A small network was trained on invented records. Each row is its activation on one of them, seen along a few directions.
Each row is followed by the record's values for the fields C, D, M, F, K, S, E.
A field that a record lacks is written none.
The largest differences between rows may come from other fields.
In the rows, 500 means zero.
Random noise pushes rows far along 11 fixed directions. That doesn't count. These rows show it; they differ only by the noise:
[658 599 694 488 401 403 507 472 618 523 373 319 506 512 495 296 589 372
 314 278 532 657 492 757 156 464 633]
[646 519 546 371 460 501 533 310 545 793 393 516 500 348 576 461 376 494
 428 685 368 609 402 554 435 496 419]
[554 594 473 734 419 596 561 418 275 349 562 546 484 598 617 532 501 625
 373 517 650 397 580 482 369 489 451]
[488 488 705 606 386 203 339 528 685 571 595 316 449 575 581 406 315 378
 756 578 567 523 341 735 340 378 255]
[571 504 552 335 528 611 675 335 564 521 478 601 612 237 583 408 362 466
 104 644 514 417 632 230 451 337 387]
[520 557 419 497 409 553 405 583 429 471 497 445 582 373 437 553 499 505
 599 375 487 491 529 371 479 507 535]
[584 542 327 509 472 592 532 430 291 593 420 587 452 567 543 446 591 710
 415 433 453 613 461 565 271 679 597]
[417 669 570 630 270 336 238 799 481 532 530 303 564 514 517 496 458 482
 904 366 577 499 472 393 461 427 372]
[430 732 491 651 379 424 466 649 420 447 559 480 441 631 627 457 452 610
 468 445 726 413 520 402 304 498 428]
[561 568 565 593 530 421 430 554 322 626 407 547 536 518 655 371 404 683
 432 270 449 738 357 670 159 659 514]
[617 714 426 221 474 461 647 658 436 630 484 682 490 231 428 639 403 672
 197 369 562 498 537 213 257 609 435]
[620 644 449 296 360 456 459 484 596 678 435 405 402 286 343 689 429 407
 606 516 496 516 433 526 464 596 590]
[586 373 705 526 232 366 516 401 420 498 493 398 464 540 492 416 590 502
 767 640 575 504 644 604 291 353 234]

[436 447 642 549 472 572 593 284 429 379 371 542 401 435 624 438 227 491
 351 671 734 448 698 543 480 499 617] => <C:c1 D:d2 M:m2 F:f4 K:k3 S:s3 E:none>
[479 139 439 310 619 651 504 372 306 293 419 574 672 236 348 474 597 511
 567 260 362 575 688 458 444 613 697] => <C:c3 D:none M:none F:f2 K:k2 S:s1 E:none>
[574 498 572 532 431 537 618 395 339 409 378 491 423 664 486 363 678 571
 326 437 596 557 634 694 299 538 627] => <C:c2 D:none M:none F:f6 K:none S:s1 E:none>
[579 329 657 575 581 496 486 261 315 457 405 584 481 403 542 560 316 558
 562 543 474 596 504 817 421 644 560] => <C:c3 D:none M:none F:f3 K:k3 S:s1 E:none>
[441 429 631 281 422 301 267 595 717 460 465 272 507 251 285 549 443 272
 840 240 466 591 465 646 385 531 661] => <C:c3 D:none M:none F:f3 K:k2 S:s3 E:none>
[462 504 300 621 747 699 434 453 468 402 543 557 653 341 617 550 232 497
 284 376 395 489 383 398 680 561 672] => <C:c1 D:d2 M:m1 F:f2 K:k2 S:s4 E:e3>
[576 540 609 387 418 524 660 404 308 678 391 589 471 408 494 556 653 585
 450 467 396 680 529 557 360 596 544] => <C:c2 D:none M:none F:f5 K:none S:s2 E:none>
[551 558 462 602 481 589 423 576 469 485 456 386 602 402 435 549 502 392
 472 342 422 563 512 567 563 530 684] => <C:c1 D:d1 M:m3 F:f2 K:k1 S:s4 E:e3>
[553 531 404 521 479 519 415 682 614 446 520 325 652 521 361 418 767 367
 425 192 353 551 472 473 491 408 646] => <C:c1 D:d2 M:m1 F:f2 K:k2 S:s2 E:none>
[219 299 384 287 663 423 394 530 922 356 541 421 440 513 405 302 380 285
 488 537 630 391 489 440 566 460 639] => <C:c1 D:d2 M:m2 F:f4 K:k3 S:s6 E:none>
[512 346 460 383 559 437 607 390 638 353 617 557 434 459 386 474 462 469
 349 615 538 428 521 576 399 431 418] => <C:c2 D:none M:none F:f3 K:none S:s4 E:e2>
[314 503 490 196 494 460 348 548 622 510 424 441 468 218 412 558 285 405
 701 436 605 445 558 278 542 633 594] => <C:c1 D:d1 M:m3 F:f2 K:k1 S:s6 E:none>
[468 585 443 428 546 378 445 501 463 795 320 607 362 654 646 313 413 728
 449 479 461 688 364 608 280 710 518] => <C:c1 D:d2 M:m2 F:f2 K:k3 S:s3 E:none>
[566 538 565 782 389 565 368 460 271 376 431 417 595 636 620 434 600 564
 606 319 527 546 537 560 420 474 541] => <C:c1 D:d2 M:m1 F:f2 K:k3 S:s3 E:none>
[563 705 448 407 451 623 612 448 583 630 470 528 530 409 551 513 497 502
 243 668 490 417 543 268 575 420 492] => <C:c1 D:d1 M:m3 F:f3 K:k1 S:s4 E:e2>
[550 433 448 698 655 469 505 422 531 434 598 531 524 677 655 294 434 528
 237 449 434 612 328 764 336 463 487] => <C:c2 D:none M:none F:f2 K:none S:s4 E:e2>
[498 493 573 510 566 527 455 486 682 472 346 309 591 512 507 260 614 285
 345 300 437 624 511 668 446 441 761] => <C:c1 D:d2 M:m1 F:f2 K:k2 S:s4 E:e3>
[595 500 417 631 406 575 552 403 372 556 470 481 450 682 535 445 658 591
 518 552 426 558 527 649 436 554 496] => <C:c1 D:d1 M:m3 F:f2 K:k1 S:s4 E:e3>
[340 530 579 483 560 440 494 636 494 498 510 580 573 501 613 441 358 541
 517 553 579 408 555 230 569 411 345] => <C:c1 D:d2 M:m2 F:f1 K:k3 S:s1 E:none>
[708 495 579 641 505 496 523 354 505 382 538 408 456 616 383 697 560 367
 516 496 512 428 447 786 538 480 535] => <C:c1 D:d2 M:m1 F:f1 K:k3 S:s1 E:none>
[215 218 186 336 742 421 450 561 920 326 575 459 369 715 367 191 522 391
 430 502 589 448 440 618 467 544 700] => <C:c1 D:d2 M:m2 F:f4 K:k3 S:s4 E:e1>
[676 647 339 335 300 708 547 264 272 733 192 473 287 604 418 605 852 646
 599 578 511 565 606 536 458 771 750] => <C:c1 D:d2 M:m1 F:f2 K:k1 S:s6 E:none>
[656 464 342 485 527 489 604 532 649 511 706 531 532 567 349 525 637 477
 326 565 391 429 435 487 572 350 349] => <C:c2 D:none M:none F:f5 K:none S:s2 E:none>
[613 750 725 659 230 570 492 606 611 411 372 218 644 485 468 459 635 243
 415 478 617 436 733 395 674 169 600] => <C:c1 D:d2 M:m2 F:f4 K:k3 S:s4 E:e2>
[518 620 713 646 335 500 635 560 386 345 508 485 499 591 555 593 594 485
 509 575 698 319 678 324 558 340 344] => <C:c1 D:d2 M:m1 F:f1 K:k3 S:s5 E:none>
[753 600 432 607 491 417 515 666 372 600 696 585 444 559 327 876 589 593
 633 445 344 522 287 625 532 581 316] => <C:c2 D:none M:none F:f1 K:none S:s2 E:none>
[465 421 523 297 650 470 579 532 671 394 511 567 565 312 438 482 378 423
 311 424 521 451 514 389 507 508 554] => <C:c1 D:d2 M:m2 F:f3 K:k2 S:s5 E:none>
[422 662 390 349 433 523 534 696 303 739 452 648 531 380 558 554 544 723
 496 474 444 532 530 117 456 607 422] => <C:c1 D:d2 M:m1 F:f2 K:k1 S:s2 E:none>
[288 577 578 508 560 316 390 717 470 602 496 527 438 455 621 493 236 529
 696 440 545 621 430 551 458 643 488] => <C:c2 D:none M:none F:f2 K:none S:s4 E:e3>
[883 588 668 627 461 653 600 344 198 573 457 612 613 381 530 895 483 607
 378 541 396 467 483 474 672 460 266] => <C:c1 D:d2 M:m1 F:f6 K:k2 S:s6 E:none>
[433 412 352 592 518 312 319 523 619 472 810 467 386 540 454 705 249 444
 739 587 527 383 259 669 483 543 327] => <C:c1 D:d1 M:m3 F:f2 K:k1 S:s3 E:none>
[664 581 656 470 477 484 512 553 590 505 587 473 652 388 470 642 570 347
 418 459 417 447 491 349 644 305 283] => <C:c2 D:none M:none F:f2 K:none S:s6 E:none>
[353 459 467 555 542 630 384 456 296 549 445 542 599 326 586 595 314 569
 726 474 427 572 479 424 623 645 578] => <C:c1 D:d1 M:m3 F:f5 K:k1 S:s4 E:e3>
[648 501 453 628 617 475 628 538 404 606 530 644 466 724 598 414 580 696
 200 530 416 665 380 687 345 537 400] => <C:c2 D:none M:none F:f4 K:none S:s4 E:e1>
[518 683 276 616 525 559 510 518 663 704 495 497 428 780 624 429 547 504
 375 704 437 500 304 519 691 521 590] => <C:c1 D:d2 M:m2 F:f4 K:k3 S:s5 E:none>
[749 193 562 388 528 508 619 275 806 455 546 369 589 494 285 284 739 245
 352 572 315 545 541 738 520 232 456] => <C:c2 D:none M:none F:f5 K:none S:s2 E:none>
[294 645 563 628 575 482 472 681 479 211 663 515 529 358 522 635 265 442
 431 324 763 326 566 299 558 485 563] => <C:c2 D:none M:none F:f5 K:none S:s2 E:none>
[585 741 424 409 361 489 463 722 387 886 380 556 559 442 527 600 586 703
 641 535 295 633 448 292 599 564 390] => <C:c3 D:none M:none F:f3 K:k2 S:s4 E:e3>

Which values does each new row have?
[440 502 469 401 510 344 407 508 453 489 508 498 325 376 381 646 299 533
 670 360 577 562 420 675 331 734 623] => <C:c2 D:none M:none F:f2 K:none S:s3 E:none>
[696 492 329 628 542 703 435 368 555 554 582 458 564 285 390 872 268 333
 507 635 280 453 372 583 948 456 633] => <C:c1 D:d2 M:m2 F:f4 K:k3 S:s3 E:none>
[469 704 386 344 242 631 481 400 574 885 322 394 471 520 555 430 650 480
 671 843 432 495 537 278 693 432 511] => <C:c1 D:d1 M:m3 F:f5 K:k1 S:s4 E:e2>
[436 568 385 552 511 489 577 575 691 242 781 471 472 507 394 619 500 337
 305 531 605 237 533 340 630 333 437] => <C:c2 D:none M:none F:f2 K:none S:s2 E:none>
[416 469 583 458 676 500 576 505 621 550 553 633 638 313 658 390 210 475
 218 701 417 487 509 308 638 327 307] => <C:c2 D:none M:none F:f3 K:none S:s4 E:e3>
[476 437 454 475 721 472 549 261 509 718 552 712 367 411 671 559 118 628
 381 850 401 543 248 623 557 648 389] => <C:c2 D:none M:none F:f3 K:none S:s2 E:none>
[668 358 460 443 556 504 556 429 239 625 430 632 457 425 363 618 586 681
 581 333 308 765 394 785 330 769 600] => <C:c2 D:none M:none F:f5 K:none S:s2 E:none>
[567 649 392 663 478 374 622 526 466 657 600 640 334 895 637 501 517 713
 317 763 586 450 376 600 404 521 305] => <C:c1 D:d2 M:m2 F:f4 K:k3 S:s1 E:none>
[573 371 563 403 449 560 644 547 560 277 518 503 597 426 298 540 711 361
 447 421 496 386 690 353 568 348 485] => <C:c1 D:d2 M:m2 F:f1 K:k3 S:s5 E:none>
[402 654 530 491 524 527 535 552 667 418 489 478 457 537 533 456 483 373
 312 434 604 406 518 402 510 462 639] => <C:c1 D:d2 M:m2 F:f1 K:k3 S:s3 E:none>
[499 381 363 395 366 585 573 391 347 912 346 606 472 611 602 342 709 721
 736 865 251 664 526 365 585 508 377] => <C:c1 D:d2 M:m2 F:f4 K:k3 S:s2 E:none>
[383 296 351 557 477 684 565 381 438 194 651 491 537 449 397 524 630 385
 509 606 529 309 716 353 670 365 550] => <C:c2 D:none M:none F:f2 K:none S:s2 E:none>
[555 587 560 636 581 561 468 309 414 782 374 592 497 510 807 454 180 621
 373 760 444 589 368 523 605 511 454] => <C:c1 D:d2 M:m2 F:f4 K:k3 S:s3 E:none>
[445 389 567 415 546 417 453 367 695 600 440 412 421 569 528 280 466 379
 555 567 446 615 363 764 307 523 556] => <C:c1 D:d1 M:m3 F:f1 K:k1 S:s4 E:e2>
[362 545 428 628 678 424 468 650 501 208 689 565 431 546 497 577 290 529
 336 259 699 410 388 594 364 586 562] => <C:c2 D:none M:none F:f6 K:none S:s4 E:e2>
[527 502 496 296 553 434 532 444 686 528 503 490 425 332 362 591 372 386
 456 519 554 499 444 573 502 532 561] => <C:c2 D:none M:none F:f5 K:none S:s4 E:e2>
[452 532 659 549 202 299 511 521 463 426 637 380 277 500 377 756 489 398
 937 726 712 329 634 555 544 430 296] => <C:c2 D:none M:none F:f2 K:none S:s2 E:none>
[360 377 601 471 521 296 386 469 757 622 562 372 447 571 523 339 438 338
 750 597 440 584 310 709 509 435 422] => <C:c2 D:none M:none F:f5 K:none S:s2 E:none>
[407 601 665 601 620 465 470 462 550 652 491 548 589 382 821 459 176 466
 397 644 467 514 395 432 617 425 371] => <C:c3 D:none M:none F:f2 K:k2 S:s4 E:e3>
